Each row below holds a small network's activations on one record, seen along a few directions.
Here are examples, each followed by its value of one field, Foret.
Records without Foret are marked absent.
Other fields move the rows too, some of them a lot.
In the rows, zero is written as 500.
Random noise pushes rows far along 8 fixed directions. That doesn't count. These rows show it; they differ only by the noise:
[665 550 372 465 432 541 492 595 497 712 480 450 465 451 413 555 430 492
 535 503 495 437 442 420 579 462 477 323 459 441]
[475 472 567 499 500 419 493 494 408 461 548 479 529 526 442 454 507 481
 526 436 554 428 483 590 541 466 524 588 450 538]
[486 390 537 689 377 542 444 392 490 406 412 514 543 512 754 537 645 415
 555 640 444 471 519 479 481 598 686 496 520 580]
[525 520 478 391 552 479 453 533 492 603 434 597 652 630 428 575 597 530
 523 572 465 600 538 464 551 442 450 425 494 505]
[403 370 578 502 554 520 469 452 502 447 414 640 691 770 511 577 684 364
 569 671 410 545 559 562 494 666 592 477 564 601]
[662 481 412 570 378 411 409 547 395 622 565 467 486 398 582 454 498 486
 604 470 531 377 465 528 561 415 599 487 431 489]
[422 509 587 453 531 371 415 523 397 439 519 545 656 488 541 455 569 566
 505 413 564 502 488 586 545 414 460 686 439 545]
[433 452 518 320 558 560 503 577 506 564 341 539 708 685 216 637 520 421
 481 507 466 456 441 462 608 645 369 364 493 570]
[712 515 499 692 456 597 467 390 547 510 385 429 289 300 539 447 433 516
 403 238 555 373 421 486 619 383 526 396 439 533]
[476 405 505 419 359 210 415 571 209 506 655 426 675 515 399 430 533 488
 662 492 593 317 480 601 568 413 573 663 366 558]

[665 574 462 578 538 629 444 483 620 591 341 534 390 350 610 526 469 529
 420 402 471 518 438 413 539 446 484 317 546 475] : e13
[461 455 468 419 659 404 302 682 449 601 554 731 722 565 617 442 568 440
 593 451 508 474 481 719 544 622 474 659 544 524] : absent
[446 530 580 600 509 450 419 356 464 357 493 549 515 488 701 438 647 566
 473 491 538 585 586 535 462 398 564 630 518 550] : e1
[507 603 555 498 717 474 428 766 515 552 701 688 552 405 698 370 448 475
 563 381 518 515 452 756 441 606 484 748 594 417] : e9
[679 428 367 507 299 523 368 328 512 581 257 480 596 532 493 681 663 572
 478 601 453 548 584 203 577 371 509 182 452 539] : e6
[609 478 483 526 567 474 411 485 509 561 478 669 540 570 585 489 594 507
 562 519 431 591 533 505 536 443 588 435 538 533] : e8
[700 438 323 392 576 445 356 579 470 810 529 732 677 713 492 563 656 420
 686 635 376 545 606 541 531 474 578 321 564 491] : e10
[513 616 467 442 608 574 348 716 598 608 384 659 659 330 614 518 500 547
 469 387 469 560 392 476 555 539 297 538 524 473] : e4
[545 484 549 382 696 470 410 484 506 501 365 708 686 621 400 535 658 566
 459 401 470 656 573 531 564 410 414 492 542 564] : e7
[601 410 403 588 509 651 379 434 682 586 354 604 509 546 552 521 527 382
 413 468 450 482 454 482 590 619 447 322 533 504] : e5
[360 457 495 421 348 481 416 533 454 441 497 372 638 538 344 497 472 457
 475 514 561 385 398 459 597 584 356 520 408 518] : e3
[663 516 359 386 304 285 390 447 258 601 597 311 508 321 455 429 416 701
 509 321 656 409 520 462 541 145 444 566 345 482] : e10
[765 493 408 525 488 504 370 602 472 651 400 540 495 306 344 436 415 494
 542 211 530 264 371 493 690 431 430 358 426 558] : e4
[576 350 562 488 513 444 493 387 408 423 390 480 520 582 208 497 544 451
 488 341 519 396 523 529 608 464 539 422 480 639] : e7
[487 494 476 487 441 507 470 613 473 547 497 496 543 433 537 524 436 461
 559 503 476 430 400 465 539 605 523 487 510 512] : e8
[410 518 555 510 582 578 578 503 628 437 379 511 554 562 411 570 514 461
 439 557 434 541 487 437 567 591 389 390 545 519] : e11
[476 569 466 365 512 434 500 636 474 599 632 484 545 528 448 500 456 529
 528 549 525 510 487 510 461 507 428 575 512 429] : e9
[372 551 529 451 417 409 432 666 365 446 511 466 663 316 536 480 440 567
 540 412 549 424 376 443 567 506 386 647 453 571] : e4
[369 469 511 261 509 430 532 623 357 545 504 462 718 641 192 572 478 500
 544 525 483 418 484 459 531 617 365 509 444 533] : e2
[463 498 487 627 431 557 555 485 575 403 504 381 394 400 540 498 455 425
 465 540 475 439 409 471 530 578 462 475 466 485] : e12
[391 472 542 338 497 369 462 631 400 494 534 580 746 565 390 498 575 537
 547 588 482 516 524 496 533 463 471 570 452 539] : e5
[538 463 317 399 325 534 467 540 549 657 423 428 603 614 365 667 523 452
 529 698 416 492 450 318 574 577 412 268 464 458] : e12
[449 626 532 447 727 514 452 530 612 558 584 652 535 577 582 443 532 560
 445 431 519 699 544 634 466 430 385 636 542 420] : e11
[383 381 474 362 317 452 494 393 339 398 400 313 654 590 298 594 455 492
 443 454 601 365 479 437 474 558 468 515 401 584] : e13
[482 637 344 534 293 691 555 587 650 578 461 275 387 248 660 625 336 520
 401 563 502 456 339 277 494 629 383 410 474 380] : e12
[463 576 580 608 634 589 467 684 577 465 606 625 489 363 796 418 455 435
 523 444 484 508 432 675 415 700 526 695 626 439] : e9
[509 608 455 553 412 560 545 515 559 486 459 411 411 276 629 502 436 643
 449 500 531 524 466 354 499 405 476 500 495 450] : absent
[574 419 531 559 536 534 508 488 480 489 447 479 397 486 412 457 442 397
 507 337 518 327 441 557 522 561 575 405 511 602] : e13
[423 575 498 499 546 501 509 619 531 532 661 512 482 447 668 465 438 466
 534 555 512 513 455 584 420 573 478 693 536 401] : e8
[496 534 481 462 355 373 464 475 376 473 566 364 480 408 466 452 495 625
 495 499 592 482 508 439 556 295 484 559 392 503] : absent
[523 526 405 460 306 542 394 542 460 582 237 559 755 281 782 718 675 670
 554 712 411 630 536 171 489 451 525 353 506 553] : e10
[532 532 485 480 631 572 434 578 621 581 522 576 482 490 527 466 430 435
 448 355 508 470 416 615 514 587 396 566 553 448] : e7
[426 462 575 484 545 614 503 557 574 444 364 595 610 520 471 539 535 435
 442 493 435 474 454 481 542 636 473 449 531 566] : e5
[359 494 563 459 411 370 410 523 352 338 523 423 657 396 443 412 513 515
 505 390 606 367 432 523 534 464 439 681 400 581] : e3
[506 442 550 512 622 644 534 464 599 517 428 566 463 646 339 538 475 360
 461 464 430 440 491 558 552 637 484 376 551 542] : e2
[540 652 419 456 577 541 406 794 569 678 559 612 594 326 626 451 412 485
 579 420 513 439 367 578 514 622 389 560 565 416] : e3
[376 597 451 383 526 516 487 643 526 573 639 481 604 525 634 498 453 530
 510 571 527 592 458 569 418 591 394 647 512 403] : e11
[461 538 708 545 537 344 516 317 374 278 454 541 496 325 562 430 615 770
 437 356 588 638 627 485 502 163 527 660 429 630] : e2

Which value of Foret does each new row have?
[601 604 500 629 619 505 608 459 541 543 755 549 187 504 631 352 419 502
 555 491 504 631 561 626 390 370 653 555 581 387] : e8
[523 450 461 553 394 510 377 411 531 455 424 464 545 437 655 523 576 527
 440 486 505 505 467 420 524 460 459 540 489 531] : e7
[444 591 639 573 703 678 656 433 714 392 384 578 380 544 506 518 537 541
 388 537 431 703 550 441 474 519 420 421 578 486] : e11
[566 475 402 481 331 309 393 443 338 548 556 484 590 449 600 469 605 605
 557 558 545 509 564 422 509 311 550 539 412 481] : e5
[263 457 638 509 482 577 544 471 557 308 425 439 538 470 483 490 438 438
 336 435 551 420 392 518 541 676 383 608 487 531] : e5
[389 521 578 472 534 514 611 467 525 400 558 448 448 536 363 450 462 506
 433 524 522 547 520 490 461 470 469 549 474 474] : e5
[561 479 564 589 658 556 481 370 644 383 372 565 434 525 391 455 547 474
 359 313 479 528 474 555 631 449 378 426 465 590] : e12
[346 519 533 489 434 473 465 547 517 343 424 402 627 343 538 525 502 541
 410 474 519 461 377 419 580 552 323 597 398 547] : e12
[613 448 393 362 402 494 318 380 460 570 164 544 742 536 398 681 644 623
 423 399 500 523 539 285 594 386 403 281 426 600] : e13
[449 411 446 567 452 475 317 524 534 488 503 610 693 534 780 512 625 381
 566 546 450 450 443 610 497 703 536 617 527 541] : e12
[696 616 333 499 530 527 546 639 516 773 674 474 284 440 547 459 347 495
 596 530 494 512 485 547 390 444 583 388 553 320] : e13
[599 354 493 681 385 523 492 241 498 423 384 495 419 602 542 536 624 433
 548 629 411 532 576 373 509 488 725 313 526 604] : e8
[465 378 469 440 335 426 460 568 348 548 406 541 752 502 498 636 625 472
 684 728 415 455 527 382 500 632 598 401 500 608] : e2
[713 428 379 589 416 487 440 454 352 596 603 416 375 427 678 385 361 453
 545 269 619 305 479 745 361 514 722 603 481 501] : e13
